X =
| +1.69 | -1.55 | +1.52 | -0.02 | +0.81 | +1.58 | -1.42 | -2.56 | -2.56 | -5.03 | -3.44 | +2.39 | +1.33 | +1.15 | -2.83 |
| +1.64 | -3.00 | -1.94 | -1.42 | -0.66 | -1.32 | +0.50 | -0.43 | -0.10 | -2.74 | +0.10 | -2.21 | +0.93 | -2.44 | -0.21 |
| +1.02 | -0.08 | +0.40 | -0.14 | -0.03 | +0.83 | -0.30 | -1.02 | -1.24 | -1.75 | -1.01 | +0.83 | +0.21 | -1.22 | -0.82 |
| -0.63 | +1.01 | +0.06 | +0.27 | +0.43 | +0.28 | -0.33 | +0.26 | +0.14 | +1.23 | -0.44 | +0.81 | +0.17 | -0.37 | -0.07 |
| +2.86 | -5.89 | -3.48 | -1.96 | -1.12 | -2.27 | +0.97 | -1.01 | -1.62 | -5.94 | +1.23 | -4.10 | +1.13 | -2.28 | -0.23 |
| +1.56 | -3.25 | -2.03 | -1.07 | -0.56 | -1.06 | +0.57 | -0.67 | -0.71 | -3.51 | +0.29 | -2.41 | +0.69 | -2.08 | -0.04 |
| -0.31 | -0.29 | -0.53 | -0.03 | -0.91 | -0.44 | -0.09 | -0.17 | +0.05 | -0.13 | -0.39 | -0.09 | +0.77 | -0.19 | +0.03 |
| +0.37 | +0.44 | -0.16 | -0.11 | -0.91 | +0.31 | +0.32 | +0.03 | +0.62 | +0.50 | +0.44 | -0.19 | -0.10 | +0.16 | -0.08 |
The smallest entry in the last column?
Answer: -2.83
The fifth entry in reading order?
Answer: +0.81
The entry directly below -2.44 -> -1.22
The 2nd smallest entry is -5.89
The entry directly above the smallest entry: +1.23
The entry just left of -1.02?
Answer: -0.30
The largest entry in the first column -> +2.86
The entry in the top-left corner?
Answer: +1.69
The smallest entry in the first row -> -5.03
The smallest entry in the first column?
Answer: -0.63
The entry directly below -5.89?
Answer: -3.25
The entry just right of +0.26?
Answer: +0.14
The bottom-right entry?
Answer: -0.08
The minimum?
Answer: -5.94
The bottom entry of the column that holds the smallest entry?
Answer: +0.50
The largest entry in the last row: +0.62
The entry in the bottom-left corner?
Answer: +0.37
The 3rd entry on the main diagonal?
Answer: +0.40
The 3rd entry in reading order?
Answer: +1.52
The last entry in the row that holds the largest entry: -0.23
The second entry from the end, reading row by row?
Answer: +0.16
The entry directly above -4.10?
Answer: +0.81
The 5th entry from the end, reading row by row?
Answer: +0.44
The second entry, reading row by row is -1.55
The 4th entry, reading row by row?
Answer: -0.02
The fourth entry from the end, reading row by row?
Answer: -0.19
The entry just left of -1.22?
Answer: +0.21
The entry directly above -0.56?
Answer: -1.12
The largest entry in the last column?
Answer: +0.03
The entry directly below the largest entry?
Answer: +1.56

Read these off the row that follows.
1) Read off the third entry from the right.
2) Read off the 4th entry from the end.
3) Read off the last entry.
[31, 10, -26, 23]
1) 10
2) 31
3) 23
